Each row below holds a small network's activations on one input, seen along a few directions.
Each table varies a few parts of the input and shows all the possible inputs, shuffled.
A made-up example of a description, with smaller parts first: one of 2 separate values, together with either a single point or one of 9 places around a ring or (one of 4 places along a line, together with one of 8 places around a ring).
Shared parts are said once, and a part with two or three values counts as separate values.

Other details of the inputs shift rows strongly along three fixed directions, in all tables alike. That doesn't count.

A family of inputs:
R1: [19 16 22  4  7  6  8  1  3 -2  8  3]
R2: [  1  -5 -15  24 -24  20   0   0   9  15  -2 -23]
R3: [18 16 20  1  7  6  5  5 -2  5  4  6]
R4: [17 15 22  6 15  2  6  3  1 -1  6  0]
R5: [ -2  -4 -19  29 -26  20  -3  -2   5  23  -1 -16]
R6: [ -8  -5 -10  24 -24  14  -7  -6  12  19 -14 -22]
R7: [  4  -5 -16  25 -29  17   5  -8  10  14   5 -19]
R8: [ -9  -6 -12 -25   6  -3 -19  -4  -7 -16  -1  -7]
R9: [ -8  -6 -10  22 -30  11  -6  -9   9  24 -12 -15]
R10: [11 18 29  3  6  6 -4 -2  5  0 -2  3]
R11: [  1  -4 -16 -23   5   5 -14   1  -9 -16  13 -11]
R12: [ -6  -5 -10 -25   4   6 -23  -5  -9 -14   7 -12]
R13: [  1 -13 -11 -20   9   1  -9   6  -5 -10  13   0]
R14: [-16  -2 -12 -29   4   4 -20  -3  -8  -7   1   1]
R15: [ 9 14 27  2 13  3 -8  1 -1  9 -3  1]
R16: [17  6 24  6 17  3  9  8  8 -4  8  6]
R17: [ -6 -10 -11  20 -20  26   4   1  12  21   6  -8]
R18: [ 6 14 25  6 18  0  5 -3 -6  9  9  7]
R19: [-20  -5 -10   9  -2 -41  24  -5   1  -2 -25  22]
R20: [-14  -3 -12 -24   8   0 -13   3 -14  -4   4  -3]
R21: [-16  -9 -15  10  -4 -47  21   1   3 -10 -33  10]
R22: [ -9  -7 -14 -29   1  -3 -19  -8 -12 -12   2  -1]
R23: [ -5 -15 -11   5   0 -41  24  -1   7 -11 -14  23]
R24: [  0 -12 -11 -24   2   6  -4   6  -1 -20  12  -1]
R25: [ 8 17 27  6 14  2 -7 -1 -2  5 -2  9]
R26: [ -4  -3 -14  23 -21  16   5  -9   7  21   6 -10]
R27: [ -4 -12 -10  24 -12  17   3  -3  11  21  10  -9]
R28: [ -8  -3 -13 -32  -5  12 -16   6 -12 -12   7 -13]
R29: [11  7 22  6 14  8 10  1  6  5 16 14]
R30: [14 13 26  2  8  0  5 -3 -7  8 10  5]
R31: [  0 -13 -13 -26   7  13 -16  12  -7  -8  11  -5]
R32: [16  6 25  5 16  8  9 13  7 -3  2  5]
R33: [ -1 -13 -14 -26   1   7  -8  10  -5 -11   7   1]
R34: [-16  -6 -10   1  -6 -40  11  -5   9 -13 -35  14]
R35: [ -4  -7 -10  22 -27   9   4 -10   5  14   2 -18]
R36: [ -7  -4 -13 -32  -4  10 -17   5 -12 -15  10 -11]
R37: [-14  -6 -13 -27   9   7 -24  -7 -13  -7   8  -5]
R38: [ -1  -3 -18  27 -32  22  -1  -3   6  22   0 -12]
R39: [ -7  -7 -12  23 -30  10   3  -4   3  25  -7 -15]
R40: [ -4 -15 -11   4   1 -37  23  -1  10 -22 -12  20]
R41: [12 16 27  1  8  5 -3 -6  4  0  1  2]
R42: [  5  15  24   2  13   6  -3 -10   0   7   6   9]
R43: [-13  -9 -11  12   0 -48  22  -5   2 -11 -26  11]
R44: [19 14 22  6 16 -1  5  1 -2  5  7  5]
R45: [ -3 -10 -14 -20   6   7 -15  11  -6 -12  10   4]
R46: [-11  -9  -8  10   3 -48  20  -6  -3  -5 -23  15]
R47: [ -4  -5 -19 -29  -4   6  -9   7  -6 -18   1  -6]
R48: [ 9 17 19  3 18  6  3  5 -1  7  6  6]
R49: [ 8 18 28  5  8  5 -6 -3  0  5  0 12]
R50: [-14  -4  -8  24 -16  13  -6 -10   8  25  -9 -14]
R51: [-10  -7 -17 -25   2  -3 -12   4 -12 -15   1  -9]
R52: [ -9  -9 -14  29 -27   8   2  -3   3  27  -9 -20]
R53: [ -3 -14  -7  10   6 -39  23   1  11 -18 -14  17]
R54: [ 7 14 25  4 13  4  6 -4 -5  9 12 10]
R55: [12 16 27  3  9  2 -2 -8  2 -3  3  4]
R56: [ -3 -13 -13 -29   0  13  -6  12  -2 -19   5  -3]
R57: [ 9 18 19  1 12  9  6  3  1  7  7  9]
R58: [ -3 -12 -19 -30  -1  16 -17  10  -8 -14  16   3]
R59: [ 8 16 25  8 12  3  0  4 -7  8  4  7]
R60: [-10  -3 -17 -31  -4   9 -21   3 -18  -9  11  -3]
R61: [12 16 21  6 19  2  6 -1 -1  7 11  8]
R62: [-12 -10  -9   8  10 -33  20   5   7  -6 -17  22]
R63: [ -8  -6 -14   8   1 -41  23   3   6 -15 -31  13]
R64: [19 18 22  4  6  8  8  5  3 -2  5  3]
R65: [ -2  -5 -20 -29   3   8 -18   8 -14  -9   7 -10]
R66: [11 13 28  5 16 -1 -4 -6 -3  6  1  4]
R67: [ -6 -14 -11   8  -3 -35  28   4  13 -19 -23  21]
R68: [ -8  -7 -11  28 -26  14  -7  -8  12  19 -12 -23]
R69: [  1 -14 -13  26 -22  25   2   4  14  14   2 -21]
R70: [ -7  -6 -12 -27  -1  -3  -8  -1 -12 -16   6  -5]
R71: [13 14 26  7 15 -2  5 -1 -2  0  8  0]
R72: [20 15 22  3 11  1  8 -1 -2  3  9  9]
Description of these inputs: one of 2 separate values, together with one of 4 places along a line, together with one of 9 places around a ring.
- The inputs of R9 and R15 match in every part but the choice among 2 separate values. If R49 is changed in the same way as R9 into R15, which row does it become? => R25
- The inputs of R72 and R44 match in every part but the choice among 2 separate values. If R67 is changed in the same way as R72 into R44, which row does it become? => R69
- Which other rows does R44 become when the place on the line of 4 takes its other values? List them by row number. => R13, R46, R66
- Which other rows does R10 become when the choice among 2 separate values takes its other values? List them by row number. => R68

A family of inputs:
R73: [ 2  6 13 35 -8 11 18  5  8 20  0 -4]
R74: [ -4 -14 -21   4  -6 -16   4  -5   5  -3  -5   8]
R75: [  0  -3   7  13   4 -27  15   0   8  -4  -3  18]
R76: [  2   0  14  14   7 -30  19   0   8  -6  -5  23]
R77: [-15 -21 -39 -11  -5 -10   0   1  -8  -6  -7   3]
R78: [  7   3   0 -14   9   9  -7   1  -1 -10  13   0]
R79: [-13 -14 -32   2  -4 -23  12   1   0  -5 -16   8]
R80: [ 12   5  25  32 -15  15  14  -3  16  13  -1  -8]
R81: [ -1  -1  -7 -23   4   8  -8  12  -5 -10   7  -7]
R82: [ -7 -13 -29   3  -9  -9   3  -6   5  -6  -8   0]
R83: [-17 -13 -24  -5 -11 -13  10   7   3  -9 -13  -5]
R84: [-12 -17 -19  -6  -5 -18   5   7  -3  -3  -2   6]
R85: [  0  -2 -19 -21   3   5  -7   8  -2  -6   1  -8]
R86: [ -1 -12  -5   4 -16   5   1  -2   6  -4  -3  -8]
R87: [ -2  11  11 -15  26 -13 -11  -4 -13 -13   3  -5]
R88: [ -6 -12 -28 -12 -15  12 -10  -2   5  -7   2 -18]
R89: [  5  21   3 -33  -3  49 -38  -3 -23   7  31 -24]
R90: [ -4 -13 -16   4  -8 -12   3  -3   7  -3  -1   6]
R91: [  8  30  36 -26  34  12 -27  13  -6 -10   6   9]
R92: [ -8 -18 -24  -2 -18  -5   5   3   4  -3 -13  -7]
R93: [ 2  0  5 15  0 -5  8 -3  5 -1  3  9]
R94: [  1  -5 -17  -3  -7   5  -1  -4   8  -4  -1  -8]
R95: [ 8 10 19 37 -9 16 14 -3 14 14  5 -5]
R96: [  4  -8  -6  20 -17   2  13   1  11  14 -12  -7]
R97: [11  8 18 37 -9 14 12 -4 14 16  5 -4]
R98: [ -4  -3   1  17   1 -22  17  -4   4  -7  -7  15]
R99: [ -1  -1 -18 -31  -3  43 -49   0 -19  -1  24 -47]
R100: [ 13  18  40  37  -9  36 -15   2  14  32  -6  -9]
R101: [ 30  35  42  30 -18  44 -14  -4  -3  34  15 -16]
R102: [ 1 -2  3 31 -7 -3 18  2  6 15 -6  5]
R103: [ -3  -8  -7   7   6 -39  21   4   4  -5 -15  24]
R104: [ 13  38  52 -20  42 -37  19 -10 -19 -14  -7  42]
R105: [13  6 14 36 -4 15 13  1  7 26  3  0]
R106: [ -3  -4 -12 -22  11  -4  -1   8  -6 -12   3   4]
R107: [ -9 -11 -27 -12  -9  -3   1   6   4  -5  -6  -9]
R108: [ 12  31  16 -28   8  22 -28   3 -21  -4  20  -8]
R109: [ 11   9  19  34 -13  16  14  -3  19  16   2  -9]
R110: [-1  1  1  9 -9  6  7 -3 11 -4  0 -6]
R111: [-19 -18 -34  -6 -10 -17   6   6  -2  -9  -9   1]
R112: [ -4 -15 -19 -11 -18  14  -8  -3   5  -6   3 -15]
R113: [ 9  0  7 34 -7  2 15 -7 12 13 -3  5]
R114: [  3  17  11 -42   3  31 -31  -9 -21   8  33 -13]
R115: [-16 -19 -27 -14  -6  -9  -2   7  -8  -6   3   2]
R116: [ -3  15  36 -16  38 -37   3  -2   2  -5 -13  40]
R117: [ -6 -16 -29  -6  -5   0  -5  -5  -4  -6   1   0]
R118: [-14 -11 -13  -9   7 -21  11   6 -11 -13  -5  15]
R119: [  1  17  38  -3  48 -61  24 -10 -11 -17 -18  33]
R120: [  8  16  31 -59  51  -8 -29   1 -25 -20  29   3]
R121: [ -4  10  24  31  -2  20   2 -14   9  33 -11   4]
R122: [  6  32  45 -35  52   4 -20   9 -12 -16   5  23]
R123: [ -3 -15 -23 -10 -16  12  -8  -4   4  -5   1 -14]
R124: [  3 -11 -11 -15 -12  26 -38  -3 -16   0   6 -35]
R125: [-13 -21 -34  -3  -6 -28   8   2  -1  -5 -13  10]
R126: [ 13   4  24  30 -13  16  17   5  11  19  -5  -8]
R127: [ -7 -19 -19  -3 -19  -2   3   5   1  -3 -10  -8]
- What do these inputs look like to the network? => one of 5 places along a line, together with either one of 3 separate values or (one of 2 separate values, together with one of 4 places along a line)
- The inputs of R93 and R109 match in every part but the place on the line of 5. If R117 is changed in the same way as R93 into R109, which row does it become? => R94
- Which other rows does R79 become when the place on the line of 5 takes its other values? List them by row number. => R77, R85, R96, R125
- Which other rows does R124 become when the choice among 3 separate values takes its other values? List them by row number. => R100, R101
- Which other rows does R120 become when the choice among 3 separate values takes its other values? List them by row number. => R114, R116
- Which other rows does R118 become when the place on the line of 4 takes its other values? List them by row number. => R77, R102, R105
- Which other rows does R83 become when the place on the line of 5 takes its other values? List them by row number. => R73, R115, R118, R126
